These are the activations of a small neural network, seen along a few directions. Each row is one input.
In each table, some parts of the input vary, and every possible input appears once, in random order.
A made-up example of a description, with smaller parts first: one of 2 separate values, together with either a single point or one of 9 places around a ring or (one of 5 places around a ring, together with one of 6 places along a line).
Shared parts are said once, and a part with two or three values counts as separate values.
(in the rows, 128 means zero)

Rows:
r1: [119  95 152 120  93 114 120 112 119 164 126]
r2: [162 148 139 122 101 128 107 159 153 144 130]
r3: [157 142 145 114  97 143  98 169 152 135 136]
r4: [131 117 156 111 107 113 128 123 129 176 130]
r5: [113 100 151 102  98 116 121 112 107 159 128]
r6: [134 118 149 118  89 117 105 123  84 145 132]
r7: [163 128 146 125  91 115 127 125 107 155 134]
r8: [138 119 148 102 105 146 112 158 175 148 132]
r9: [ 95  96  44 153 231  83 135 129 106  70 146]
r10: [144 115 144 131  84 115 113 116  97 148 134]
r11: [106 116  52 172 241 118 173 168 124 105 148]
r12: [109 164  78 139 173 180 142  75 106  85  82]
r13: [119 157 106 168 199 190 169 121 142 109  94]
r14: [107 137 118 134 200 117 116  59 127  50 119]
r15: [ 54 168 137 156  78 119 174 124 102  38 136]
r16: [167 137 143 122  98 129 115 145 139 149 140]
r17: [147 122 147 106 109 124 132 137 160 164 130]
r18: [139 123 148 109 108 136 117 152 176 157 127]
Question: What do these inputs look like to the network?
Answer: either a single point or one of 5 places around a ring or (one of 2 separate values, together with one of 6 places along a line)
Question: Which other rows does r7 become when the choice among 2 separate values takes its other values? List them by row number.
Answer: r4

Rows:
r19: [ 93 122  93 149 147  99 123  86  54  72 127]
r20: [129  70 179 104  70  82 113 135 112 231 155]
r21: [176 167 136 143 101 201 147 158 142 164  98]
r22: [ 78 117 161 110  26  91 111  81  54 121 129]
r23: [107 127 124 138  81  96 116  89  38  88 143]
r24: [166  79 136 135 121  82 125 142  98 199 164]
r25: [163 119  99 129 161 110 106 202 181 128 154]
r26: [154  86  92 143 181  79 138 135 112 177 152]
r27: [ 72 104  74 143 207 109 136  83  71  58 110]
r28: [121 158  80 143 226 208 160 135 165 134  98]
r29: [150 152 175 111  48 199 143 148 155 192  86]
r30: [106 184 155 147  75 136 156  98 114  56 134]
r31: [ 64 152 108 157 204 151 162  91 140  32 108]
r32: [209 129 196  58  99 148  28  48 171 167  90]
r33: [142 106 185  80  57 105  90 206 180 178 147]
r34: [ 87 176 126 162 143 140 154  95 128  43 123]
r35: [ 81 169 191 114  19 132 157  89 130  85 119]
r36: [128  78  64 132 236  89 154 124 126 157 143]
r37: [177 117 143 113 104 107  98 216 167 147 157]
r38: [152 171 101 153 166 200 150 148 154 149  98]
r39: [133 105  69 124 217 123 121 180 196 111 152]
Question: What do these inputs look like to the network?
Answer: either a single point or (one of 4 places along a line, together with one of 5 places around a ring)
Question: Which other rows does r23 become when the place on the line of 4 takes its other values? List them by row number.
Answer: r19, r22, r27

Rows:
r40: [149  76 116 118 142  74 112 153 120 179 160]
r41: [137 123  98 136 187 139 139 163 164 130 132]
r42: [114 147 164 121  67 135 125 105 116 114 120]
r43: [140 148 182 113  38 142 111  97 106 142 115]
r44: [183 125 164 101  76 144  99 152 151 199 122]
r45: [160 123 148 111 109 137 113 163 165 173 129]
r46: [150 129 120 131 142 139 132 179 162 149 135]
r47: [ 88 149 114 145 142 134 151 102 113  68 120]
r48: [ 96 150 140 133  99 133 142 112 118  87 124]
r49: [ 89 146  91 154 190 139 150  77 103  60 111]
r50: [ 95  98 126 130 111  73 124  97  66 113 146]
r51: [136 121  72 143 233 146 136 135 151 121 122]
Question: Changing only one part turns r43 into r44. The same change can be made to r47. Which row results?
Answer: r41
Question: What do these inputs look like to the network?
Answer: one of 2 separate values, together with either a single point or one of 5 places along a line
Question: Which other rows does r40 become when the choice among 2 separate values takes its other values? List them by row number.
Answer: r50

Rows:
r52: [125 164 147 147 140 167 135 185 176 112 131]
r53: [ 64 110  84 135 192 108 144 116 105  82 110]
r54: [113 127 159 103  37  81 123 131 122 100 157]
r55: [121 122 141 111  37 104 102 116  68 151 134]
r56: [149 159 146 128 109 192 127 112 137 112  82]
r57: [ 76 111  81 137 188 128 142 106  81  74 136]
r58: [ 97 186 157 124  64 157 134 130 149  86 123]
r59: [104 137  94 135 196 112 149  94  75  79 129]
r60: [146  94 152 124 114  84 125 184 152 129 165]
r61: [125 139  93 164 182 108 140  82  78  77 139]
r62: [154  90 136 134 112 110  98 168  92 187 137]
r63: [135 170 142 113  73 185 130  85 127 100  83]
r64: [160  94 102 115 146  82 133 194 174 146 175]
r65: [ 96 134 150 161  89 147 230 118 104 194 132]
r66: [140 109 177  99 120 126  90  74 134 163 113]
r67: [165 149 130 135 149 195 130 137 152 130  88]
r68: [157  97 162 107 159 127  93  98 150 182 118]
r69: [136 105 147 125  71 107  97 142  77 168 133]
r70: [173 147  79 124 176 187 138 146 174 149 100]
r71: [140 150 101 182 167  95 144  70  99  73 144]
r72: [127 109 165 116  73  82 122 158 135 112 159]
r73: [136 160  96 137 167 160 143 192 198 131 141]
r74: [ 47 102  78 154 181  97 148 122 127  80 111]
r75: [168  90  89 124 145 107 108 178 114 202 148]
r76: [109 175 162 140 101 164 132 160 160  97 124]
r77: [124 125 172  85  82 122  95  49 123 146 115]
r78: [170  99 111  96 187 122 104 109 171 196 129]
Question: What do these inputs look like to the network?
Answer: either a single point or one of 6 places along a line or (one of 4 places along a line, together with one of 5 places around a ring)
Question: A walk changes only the place on the line of 6. It starts at r74 and steps to r53. List the rest of the walk in order.
Answer: r57, r59, r61, r71

Rows:
r79: [ 99 167 110 146 192 171 124 127 159  97 136]
r80: [106 173 143 135  50 142 147  92  88  96 106]
r81: [116 164  93 166 184 145 144 135 124 122 114]
r82: [197 122 164  83  64 138 102 158 131 193  79]
r83: [145 130 160 120  95 159 124 145 200 144 135]
r84: [115 144 119 144 132 176 123 160 182 115 144]
r85: [ 90 154 176 132  59 153 143  69 151  72 118]
r86: [118 142 131 140 144 131 152 179 138 149  99]
r87: [128 131  85 133 180  75 147 117 119 102 171]
r88: [198 150 200 101  79 144  84 138 174 172 113]
r89: [132 131  91 128 136  89 118 166 115 129 188]
r90: [180  77 158 105  59 145  74 136 116 204 126]
r91: [103 147 133 122  63  82 115  85  66  78 162]
r92: [129 110 146 105 110  78 113 137 148 176 179]
r93: [ 80 111 165 105  62 121 150  90  63 101 110]
r94: [ 88 108  93 144 235 131 145 100  86 102 109]
r95: [119 133  76 162 210 141 154 112 118  83  72]
r96: [103 108 136 139 149 119 160 141 130 161 156]
r97: [136 122 125 133  85 160 123 157 160 178 124]
r98: [106 126  64 127 223  90 145  67 115  85 161]
r99: [157  81 152 125  94 119 120 182 112 165 114]
r100: [206  93 159  98  64  75  71 123 134 181 143]
r101: [125 161  92 133 224 156 143 119 133  51  95]
r102: [ 96  85  99 146 179 132 151 137 110 115 119]
Question: Changing only one part turns r93 into r80. The same change can be made to r102. Which row results?
Answer: r81
Question: What do these inputs look like to the network?
Answer: one of 4 places along a line, together with either a single point or one of 5 places along a line
Question: List by row number the other rows that have the place on the line of 4 in common with r100.
Answer: r87, r89, r91, r92, r98
Question: List by row number the other rows that have the place on the line of 4 in common with r101.
Answer: r79, r83, r84, r85, r88
Question: Which other rows does r99 become when the place on the line of 5 takes its other values? List them by row number.
Answer: r90, r94, r96, r102
